Each row below holds a small network's activations on one input, seen along a few directions.
In each table, some parts of the input vary, and every possible input appears once, in random order.
Descriptions start from the smaller parts, as in this example, which fits no table here: one of 3 separate values, together with either a single point or one of 9 places along a line or (one of 5 places around a ring, together with one of 6 places along a line).
Shared parts are said once, and a part with two or three values counts as separate values.
In the rows, 128 means zero.

Other details of the inputs vary at random and push rows far along three fixed directions, the same in every table; ignore that.

Table:
r1: 70  177  144  101  190  127  91  117  148  99  118
r2: 85  154  170  101  158  139  102  138  124  153  108
r3: 94  70  80  102  132  102  181  137  88  25  199
r4: 107  185  139  128  156  153  76  128  148  134  120
r5: 108  180  146  131  160  151  80  130  150  129  117
r6: 119  98  146  129  93  146  89  122  76  116  111
r7: 199  123  160  131  125  137  166  158  177  203  127
r8: 133  121  114  93  202  110  210  139  188  67  209
r9: 150  134  103  98  155  120  201  183  212  155  197
r10: 122  99  151  124  103  130  101  111  69  116  99
r11: 46  191  127  89  188  127  120  81  135  126  105
r12: 219  109  121  175  65  124  120  136  130  228  91
r13: 114  183  123  94  163  141  139  141  178  145  147
r14: 153  86  104  128  113  104  182  144  128  131  175
r15: 196  133  127  151  116  125  168  167  191  203  118
r16: 119  112  116  88  184  113  223  140  199  64  208
r17: 212  118  131  125  100  142  167  158  135  198  147
r18: 130  142  112  144  111  141  78  106  83  92  125
r19: 217  102  124  180  66  134  125  133  134  226  87
r20: 94  119  170  135  121  147  63  107  80  132  55
r21: 142  73  77  141  78  115  132  126  53  77  136
r22: 63  150  150  148  123  152  37  118  122  167  77
r23: 104  147  134  114  178  128  153  154  186  152  117
r24: 158  44  123  136  80  111  148  109  36  59  132
r25: 101  161  142  137  112  144  56  96  97  126  58
r26: 72  146  126  68  229  104  188  168  214  111  176
r27: 76  113  132  88  176  98  170  99  79  86  153
r28: 38  136  159  117  170  126  90  128  152  116  118
r29: 206  182  121  132  105  136  164  154  184  208  137
r30: 158  103  104  139  117  108  132  101  79  51  143
r31: 154  42  135  146  71  122  147  113  50  56  135
r32: 53  177  145  93  174  133  100  113  150  103  109
r33: 222  124  138  153  62  155  119  147  110  227  109
r34: 153  100  151  104  133  123  168  152  155  130  166
r35: 145  84  105  138  91  125  150  97  83  54  129
r36: 231  134  109  169  34  158  114  127  123  185  111
r37: 192  156  114  143  110  123  169  173  173  217  132
r38: 116  125  133  139  88  146  94  104  103  86  102
r39: 70  148  134  123  154  132  89  134  137  163  115
r40: 102  154  133  114  166  136  138  166  185  149  140
r41: 197  147  116  137  112  115  167  167  181  215  126
r42: 120  90  109  114  159  99  180  117  121  8  191
r43: 67  96  123  113  145  104  146  138  121  44  160
r44: 140  98  117  116  132  99  176  140  157  143  170
r45: 66  139  167  156  130  144  49  115  127  157  64
r46: 118  110  84  147  98  96  126  79  38  115  93
r47: 40  130  160  119  179  123  100  124  153  115  111
r48: 195  136  131  154  108  127  165  171  189  202  125
r49: 108  174  137  149  123  144  49  102  85  125  79
r50: 152  46  124  139  67  126  136  117  43  56  144
r51: 107  93  112  153  88  131  81  115  78  133  116
r52: 109  175  157  137  161  144  88  125  155  129  107
r53: 167  82  104  155  86  114  128  103  71  32  152
r54: 184  104  90  152  99  93  190  101  111  191  142
r55: 160  110  91  138  106  121  124  108  68  60  154
r56: 153  79  111  131  110  113  171  148  141  122  180
r57: 85  182  155  141  120  172  39  112  125  145  62
r58: 94  171  161  127  143  150  96  125  162  132  97
r59: 92  192  116  76  242  105  195  112  198  129  183
r60: 84  190  143  136  117  174  34  106  113  158  66
Each input here is: one of 5 places along a line, together with either a single point or one of 11 places around a ring.
The inputs of r8 and r35 match in every part but the place on the line of 5. If r4 is changed in the same way as r8 into r35, which row does it become?
Answer: r36
The inputs of r31 and r48 match in every part but the place on the line of 5. If r10 is changed in the same way as r31 into r48, which row does it become?
Answer: r41
List by row number the other rows that have the place on the line of 5 in common with r39.
Answer: r12, r14, r19, r22, r28, r44, r45, r47, r51, r54, r56

Table:
r61: 114  66  74  140  91  104  129  105  46  43  169
r62: 50  162  170  97  216  113  119  144  178  165  106
r63: 110  137  143  84  176  124  181  145  176  159  145
r64: 34  74  132  78  197  84  197  109  137  24  185
r65: 130  144  146  96  162  122  168  142  160  182  140
r66: 155  132  159  125  105  157  103  148  134  169  113
r67: 162  95  95  180  46  123  87  109  88  141  83
r68: 165  48  98  106  126  88  224  129  99  87  205
r69: 216  180  121  140  129  150  156  128  169  132  152
r70: 141  53  126  127  126  107  177  153  116  47  186
r71: 208  137  95  150  79  139  161  154  145  211  149
r72: 41  152  123  132  128  147  67  115  96  107  83
r73: 138  89  148  177  52  151  36  107  31  114  70
r74: 117  188  125  132  143  136  70  67  79  101  72
r75: 100  167  171  98  167  158  122  161  198  160  121
r76: 242  120  94  177  71  112  157  164  166  220  136
r77: 92  152  175  124  158  146  94  146  193  159  97
r78: 89  208  110  141  132  143  56  79  92  84  90
The inputs of r76 and r70 match in every part but one. If r61 is changed in the same way as r76 into r70, which row does it become?
Answer: r73
What is each input in this table made of?
Answer: one of 3 separate values, together with either a single point or one of 5 places around a ring
Change only the place on the ring of 5 in r65. List by row number the other rows that result.
Answer: r62, r63, r64, r68
